These are the activations of a small neural network, seen along a few directions. Each row is one input.
In each table, some parts of the input vary, and every possible input appears once, in random order.
Descriptions start from the smaller parts, as in this example, which fits no table here: one of 5 places around a ring, together with either a single point or (one of 2 separate values, together with one of 4 places along a line) or one of 9 places around a ring.
Shared parts are said once, and a part with two or three values counts as separate values.
In the rows, 128 means zero.

Other details of the inputs vary at random and push rows far along three fixed directions, the same in every table; ignore that.

A family of inputs:
R1: [101 133  56 107 154 119 116 153 166 143 124]
R2: [130 195  80 111  79 160 133 111 154 130 147]
R3: [139 191  82 113  78 149 105  90 146 120 149]
R4: [102 169 112  89  80 108 146 140  61  64 141]
R5: [138 112 141 137 116 145 140  98 120 121 125]
R6: [150  77 134 131 163 111 109 124 178 144 110]
R7: [164 114 128 160 112 164 125  96 155 135 115]
R8: [178 129 163 176  84 175 142 103 122 149 135]
R9: [163 101 163 133 159 127 121 148 153 140 113]
R10: [173 128 144 125 112 152 108  98 166 138 120]
R11: [146  83 156 169 182 102 121 166 161 145  97]
R12: [ 94 115 178 162 120 112 162 132  34 123 127]
R13: [104 102 104  89 167  72 121 149  99 114 145]
R14: [152 131 109 104 151 136 116 136 173 141 139]
R15: [143  77 185 171 139 139 159 126  85 145 123]
R16: [151 132 154 152 161 129 119 145 148 156 122]
R17: [149  97 160 138 192 118 114 158 156 161 123]
R18: [121 147 129 134  81 156 167 132  72 104 137]
R19: [108 158 166 109  79 121 137 107  61  88 140]
R20: [116 115 170 171 132 119 166 149  64 104 116]
R21: [160  93 120 147 166 132 129 160 168 169 121]
R22: [164 121 133 135 113 162 129 101 158 159 140]
R23: [109  90 144 129 187  64 108 159 110 135 107]
R24: [172 154 137 158 124 155 121 129 160 147 127]
R25: [111 180  97  95  79 184 130 101 151 127 147]
R26: [ 82 142  44  95 128 107 112 127 135 126 138]
R27: [149 121 183 163 124 174 139 115 140 138 119]
R28: [129 166  99 100  81 178 136  96 148 103 140]
R29: [128 179 129 137  61 175 137  68 122 112 131]
R30: [151 122 158 139 112 154 109  88 174 139 118]
R31: [118 124 122 119 116 109 139 146 113  92 127]
R32: [ 94 149  53  95 128  99 113 131 133 129 147]
R33: [ 87  87 136 136 164  50 137 162  68 100 113]
R34: [125 180 145 143  71 183 153 103 108 126 135]
R35: [163 141 114 138 126 135  94 109 178 144 113]
R36: [148 115 148 154 139 133 106 106 175 150 105]
R37: [163 123 159 161 148 127 116 147 152 143 105]
R38: [161 132 140 148 107 138 127 115 112 123 138]
R39: [108 127 168 125 125 101 140 132  52 106 149]
R40: [142 119 185 163 107 163 141  92 113 131 119]
R41: [103 109  42  92 144 114 107 133 157 137 133]
R42: [130 121 116 119 147 102 133 165 107 114 137]
R43: [135 178 157 124  73 178 156 102 108 130 150]
R44: [137  90 177 148 164 124 122 147 157 141 111]
R45: [146 110 104 136 144 149 120 136 173 137 115]
R46: [104 117 187 154 138  95 154 154  69 100 114]
R47: [116  86 166 139 149  64 143 162  41  95 118]
R48: [163 143 148 133 106 172 152 116 143 147 139]
R49: [111 109  75  97 135  89 109 131 146 105 124]
R50: [120 130 122 126 155 100 107 132 122 138 132]
R51: [130 109 109 100 151 120 114 141 183 125 124]
R52: [152 139 158 168 122 173 133 110 158 145 112]
R53: [ 64 164  62  89  95  95 137 113  78  74 140]
R54: [ 90 110 123 105 150  96 129 139  97 134 146]
R55: [ 88  88  80  94 183 105 100 140 163 160 128]
R56: [ 91 124  64  88 189  90 107 166 170 160 130]
R57: [138 134 131 107 146 135  99 136 178 141 122]
R58: [110  97 186 149 130 124 187 157  38 111 130]
R59: [ 63 184  65  75  87 104 129 114  86 103 162]
R60: [104 170  80  80 127 112  98 135 159 116 127]
Each input here is: one of 2 separate values, together with one of 5 places around a ring, together with one of 6 places around a ring.
Question: Change only the choice among 2 separate values in R29. List by row number the other rows that result.
Answer: R52
Question: Change only the place on the ring of 5 in R18. List by row number the other rows that result.
Answer: R1, R25, R34, R58
Question: Change only the choice among 2 separate values in R30. List by row number the other rows that result.
Answer: R44

A family of inputs:
R61: [103  83 161 157 168  84 164 188  48 109 103]
R62: [108 144  40  75 128 121 100 106 154 134 147]
R63: [ 90 163  78  78 109  94 136 152  71 100 148]
R64: [110 121 120 111 127  96 112 128 104  85 111]
R65: [122 135 160 167  81 158 165 123  57 109 127]
R66: [119 213  74 101  65 151 127 101 152 112 144]
R67: [ 95 109 112 112 142 102 142 139  83  89 130]
R68: [160 137 148 167  80 192 141  78 128 127 118]
R69: [ 81 121  83  70 127  91 138 134 114  96 153]
R70: [158 109 129 140 116 163 126  97 187 165 124]
R71: [121 127  88 138 153 122 106 135 181 163 126]
R72: [141 128 131 111 144 133  82 116 189 144 110]
R73: [155 136 144 119  87 140 109  96 168 123 120]
R74: [184 100 159 148 147 125  87 120 167 156 107]
R75: [169 163 181 174  95 158 147 110 124 119 132]
R76: [174 159 189 163  79 166 158 114  76 111 144]
R77: [132  74 222 171 152  94 184 177  47 110 126]
R78: [ 76 154  74  87 108 101 132 144  66 109 155]
R79: [114 145  93  94 153 134 111 147 170 149 122]
R80: [172  82 126 142 187 125 101 134 179 172 125]
R81: [132  82 121 142 161 125 121 150 174 178 121]
R82: [137 111 155 132 180 127 122 157 148 144 121]
R83: [ 67 134  75  71 147 107 119 126 122 120 140]
R84: [185 109 126 158 159 170 107 129 214 156 106]
R85: [137 176  99 132  81 167 120  69 167 134 140]
R86: [ 99 104 136 110 179 107 126 147 118 130 131]
R87: [ 82 119 107 107 163 111 123 158 118 145 131]
R88: [160 146 197 166  64 168 175 121  93 126 129]
R89: [122 187 130 128  64 149 150  81 100  90 155]
R90: [133  71 183 168 193  59 109 160 122 134  95]
Question: Changing only one part turns R63 into R61. The same change can be made to R74. Which row results?
Answer: R64
Question: What do these inputs look like to the network?
Answer: one of 5 separate values, together with either a single point or one of 5 places around a ring
Question: Change only the choice among 5 separate values in R89. List by row number the other rows that result.
Answer: R67, R69, R80, R86

A family of inputs:
R91: [188  50 220 201 186 116 123 138 166 173  77]
R92: [112 132  57  80 158  94  67 157 182 127 122]
R93: [ 78 125  56  67 173  72  68 140 205 136 115]
R94: [165  85 204 184 180 155 137 134 140 175 111]
R95: [134 149 111 124  94 184 127 107 171 128 131]
R96: [153 168 143 125  98 185 127 106 167 140 142]
R97: [ 80 114 132 127 129 117 156 140  67  97 134]
R98: [131  97  89 144 157 118 112 140 173 164 123]
R99: [146 147 116 153  89 178 132  89 151 150 130]
R100: [156 144 152 129  68 161 137  79 132 108 133]
R101: [ 97 144 139 133 107 101 156 140  53 112 150]
R102: [107 139 152 110 126  98 161 160  62 104 143]
R103: [140  52 156 128 183  90 108 141 119 142 126]
R104: [157 178 109 119  88 167 126 112 163 139 147]
R105: [128 168 126 125  97 127 125 104  81  86 126]
R106: [104 120 140 130 154  70 148 156  73  78 132]
R107: [140 169 140 144  83 175 139  84 114 144 138]
R108: [114 132  54  94 137 117 118 146 154 131 128]
R109: [102 118 134 115 123 107 166 159  57  97 124]
Question: What do these inputs look like to the network?
Answer: either one of 3 separate values or one of 4 places along a line or (one of 2 separate values, together with one of 6 places around a ring)
